array([-0.096,  0.152, -0.158, -0.084, -0.114]) yields -0.114
array([-1.29, -1.19,  1.34,  0.76, -0.13, -1.72]) yields -1.72
array([-1.6, -1.7, -1.3, -1.0, -0.8,  1.5]) yields 1.5
array([ 0.4,  0.0, -1.1, -0.8, -0.3,  1.6, -1.4]) yields -1.4
array([-1.2,  0.8,  1.1,  0.6, -0.1]) yields -0.1
array([ 0.097, -0.121,  0.103, -0.087,  0.183]) yields 0.183
---
[176, 61, 245, 74, 221, 159]: 61
[-901, -605, -365, 793]: -605
[227, 172, 192, 78, 21]: 172
[5, 5, 0, 1, 7]: 5
[55, 199, 75, 140]: 199
[8172, 5451, 4176, 1481, 3995]: 5451
[207, 27, 113, 128]: 27
[247, 52, 195, 137]: 52
---
[[-31.9 -78.9  27.2 -10.9 -20.4 -23.4]
 [ 32.5  56.9  11.3  65.6  22.9  78.8]] value -78.9

[-73.5 -60.3  55.7  11.5 -60.9 -74.9  13.9] value -60.3

[[ 58.3  61.1 -60.1  68.7  65.4 -58.1 -58.9]
 [ 59.9 -56.6  57.0 -58.1  28.7 -65.7 -56.0]] value 61.1

[[ 62.8  46.6  34.8  76.8  79.0  64.5]
 [-12.4 -36.7 -26.1 -46.8 -37.5  63.0]
 [-63.3  25.2  19.0 -70.2 -68.7  89.9]] value 46.6

[[ 15.2  15.5  23.7   8.1  -0.2]
 [  1.3 -28.5  10.4  -5.4  13.2]
 [-35.8  42.3 -74.9  22.5  -9.1]] value 15.5

[ 82.4 -57.1 -28.1  49.9  72.9] value -57.1
---
[764 500 476 591  82]	476, 764

[[4 2 2 1 4 4 5]
 [2 3 5 5 4 3 5]
 [3 1 7 8 3 0 6]]	5, 8

[-839 -443 -136 -613  755  -27 -366]	-613, 755

[-344 -489  558  890 -874]	558, 890

[34 84 20 15 78]	20, 84

[[440 281 817 274 829]
 [331 215 834 871 977]
 [469 355 784 999 807]]	834, 999
---
[[  4.4  24.5 -13.5  49.7 -40.3 -54.8   3.8 -36.2  34.0 -25.5  22.7  16.3
   -1.1]
 [-55.2 -12.4 -38.2 -42.4   8.4 -39.6   2.1  -4.1  32.3   8.5  31.4  18.9
   33.0]
 [  6.3 -20.2 -26.4  19.1 -55.0 -73.7  -6.3  -1.5  15.8 -17.8  -4.6  16.7
    8.7]
 [ 34.0  -2.8  -4.2  48.1 -55.5 -48.3  -5.6  -8.1   4.3 -22.9 -13.9   6.4
  -10.6]
 [ 10.7  18.0  34.3  -7.1  45.8  76.1   4.2   5.7 -26.1  13.3  -8.5 -20.8
  -17.2]
 [-44.8 -14.1  -8.8 -64.3  49.2  30.0   2.3  16.5  -1.0  26.5  12.8  -1.2
   21.1]] => 22.7

[[ 56.3 -36.2 -25.1  14.8   8.3  39.6  75.2 -10.3  56.6   1.9   6.8  19.9
   66.5 -63.3 -68.6 -55.0]
 [-21.0   3.3  33.1  35.5  -6.4 -20.9 -51.2  12.6 -64.1   3.4 -66.6  46.7
  -18.9  14.8 -64.2 -11.0]
 [ 14.3   5.3  41.5   7.8 -43.6   5.5  44.0  19.5  18.1 -32.9  72.7 -20.7
   29.9 -18.9  14.0  34.8]
 [-47.9  -5.4  70.0  24.3 -59.2   4.3 -45.3  22.5 -26.1 -45.3  90.1  41.0
  -36.9  50.9  48.1  40.3]
 [-11.8  10.7 -59.3 -19.2  49.8  12.7 -32.6 -25.9 -20.3  -8.5  -8.5 -29.7
  -16.9  18.2  61.5   2.6]
 [-11.3  56.6  15.5   5.9  44.0  25.0 -49.8   0.6 -23.9  51.3  15.4  38.1
  -10.5   1.8 -42.5  57.8]] => -63.3

[[-15.8  -4.6   7.6  23.0   6.9   7.0 -13.2 -31.1  -9.8  15.6   9.3  11.0
  -36.8 -25.0]
 [-21.4 -14.7  17.2  29.2   9.5   2.0  -8.7 -32.6 -15.0  16.2  18.9  17.7
  -38.7 -25.6]
 [-52.9 -12.9  17.5  31.3  11.3  -4.6  -1.6 -45.5 -10.8  27.7  24.1  21.6
  -68.1 -35.6]
 [-14.5  -2.5   5.4  20.9   2.7   2.4  -3.7 -26.4  -5.8  17.1   3.0   7.0
  -21.9 -17.2]
 [-35.3 -14.1  16.7  27.9  13.8   0.3  -9.1 -39.4  -7.1  22.4  26.5  19.6
  -64.9 -30.8]
 [ -1.5   5.4  -1.3   7.3  -1.3   1.1  -5.6 -10.5  -0.8   9.5  -1.0   0.9
  -10.5  -6.2]
 [ -7.5  -3.0   2.9  18.5   6.3   3.1  -6.3 -14.5  -7.8   8.3   1.6   3.1
  -21.2  -2.9]
 [-27.1 -12.6  14.9  12.0   7.7  -1.9  -8.9 -36.5  -8.4  24.6  15.9  22.6
  -49.9 -37.8]
 [-55.4  -4.8  15.7  33.1   9.1   1.4  -8.7 -55.0  -9.0  25.3  28.0  18.8
  -77.3 -42.1]] => 11.0

[[ 19.8 -17.5  12.9  14.7 -25.5 -74.2 -11.4  18.0  63.0]
 [-27.6 -41.4 -10.8  81.6 -28.6   5.2 -74.6  75.0  66.4]
 [-13.9   0.2 -25.4  45.5 -18.5  -4.0 -30.3  27.4  22.7]
 [ 57.5 -24.3  -5.4 -42.4 -10.5 -67.1  34.2  -5.3  16.2]
 [-20.8  -6.7   0.8   3.8  19.8  45.3  -2.1   1.2 -13.1]
 [-53.1  28.4  78.7   6.5  72.8 -14.0 -31.7 -77.8  16.6]] => -11.4

[[-29.7  37.4  72.3 -25.7  59.7   4.1  -0.7 -57.7  13.7]
 [-53.0  47.9  32.0  10.4  48.0  40.3 -18.1 -42.5 -26.4]
 [  7.5 -24.9 -20.1 -39.0   6.3   2.9  31.3   2.4  12.1]
 [ 44.4 -52.3 -14.9  52.5 -61.2 -59.7 -10.1  14.3  -9.1]
 [ 74.6 -47.4 -50.2   4.6 -57.3 -42.4  37.0  22.2   9.3]] => -0.7

[[ 20.7  77.8  21.1  77.6   0.3  41.3  39.5  17.0 -21.9 -31.1 -12.0  19.7
  -31.3  86.6]
 [ 36.1 -69.9 -14.3 -51.4 -35.2  16.1 -22.9  32.9 -24.7 -19.4   6.5  34.2
    8.0 -51.8]
 [ 49.1 -67.7  38.4 -19.5  13.4 -35.5  29.0  75.5   8.8   8.1 -48.5 -10.3
  -52.8 -17.9]
 [-45.3  34.1 -19.1  -1.1  73.4  79.0  69.6  -2.6  70.3  80.5  13.4  73.8
   25.0   7.2]
 [ -3.5 -56.1  18.8 -68.5 -36.6 -85.6  -7.3  25.3 -24.8 -28.0 -18.1 -44.9
   -5.2 -67.7]
 [-89.7 -36.3 -56.9 -61.5 -21.6 -43.7 -49.5 -54.9  30.5  -2.5 -20.8 -18.6
   28.6 -62.9]
 [ 46.0   7.7  27.6  27.2 -46.9 -18.5   7.5   9.2 -74.6 -58.2   3.1 -29.3
   10.9  34.8]
 [-78.4  11.7 -66.9  42.4 -17.7  38.2 -77.4 -64.0  87.8  56.5 -25.6   8.5
  -24.1  43.8]
 [ -1.6 -62.4  10.8  47.6 -22.6 -20.8 -26.9  -2.8  40.8   6.3 -42.8 -30.2
  -75.7  57.0]] => 19.7
---
[-65.1  34.8 -25.7  42.4 -56.3 -29.3] >> -56.3
[-37.2 -82.2   3.1 -26.2] >> 3.1
[ 47.8   6.8 -33.5 -83.1] >> -33.5
[-72.1 -26.1  -1.2  14.7   0.8] >> 14.7
[ 16.2 -61.8  88.3  37.7  76.5  53.2 -24.0] >> 53.2
[-33.6   0.9 -40.6  32.6  65.6 -21.9   2.4] >> -21.9
[ -9.6  25.6  34.8   0.1  20.1 -35.4  85.7] >> -35.4
[-89.2 -71.1 -34.3 -26.3] >> -34.3
---
((14, 56, 72, 80), (25, 62, 84, 57), (28, 51, 79, 85)) 57
((7, 5, 2, 2, 1, 4), (0, 5, 1, 5, 4, 4), (6, 2, 1, 2, 2, 5)) 4
((4508, 3897, 3764, 4065, 7681, 8057), (2865, 4366, 4125, 4054, 1513, 1155), (4860, 3659, 4161, 3432, 6773, 7253)) 1155
((34, 65, 53, 40), (23, 51, 38, 43), (77, 27, 25, 50)) 43
((834, 248, 633, 688, 614, 79), (436, 197, 87, 957, 69, 510), (695, 555, 405, 315, 789, 480)) 510
((411, 437, 362, 378, 483), (191, 206, 157, 426, 275), (291, 211, 315, 911, 235)) 275
((252, -6, -176, 454), (-323, 165, 333, -510), (715, -709, -484, -597)) -510
---
69.5	66.4	51.4	14.8	-19.6 -> 51.4

-35.7	-79.5	40.7	-77.4	-62.1	46.5	44.8 -> -35.7

18.5	-33.1	-3.0	-39.4	10.7	-7.3	9.4
10.8	49.6	-30.9	-29.6	74.6	-56.3	-5.7
-19.9	-63.9	30.7	8.5	-48.3	-55.7	-47.9
-> -7.3

-75.8	1.9	-1.5	-23.6	34.0 -> -1.5

-0.6	16.4	-57.7	12.3	33.3
-71.0	67.7	-61.2	-84.1	47.6
40.3	-62.8	-77.6	56.2	-49.8
-> -0.6

-83.7	13.6	52.1	22.7	-15.2 -> 13.6

82.9	15.6	9.6	-0.4	-18.2
36.8	15.6	-7.8	-15.8	-35.8
-29.0	7.2	-25.1	-42.8	-47.6
-> -7.8

1.7	85.5	42.4	-20.4	70.8	11.7	18.2 -> 18.2
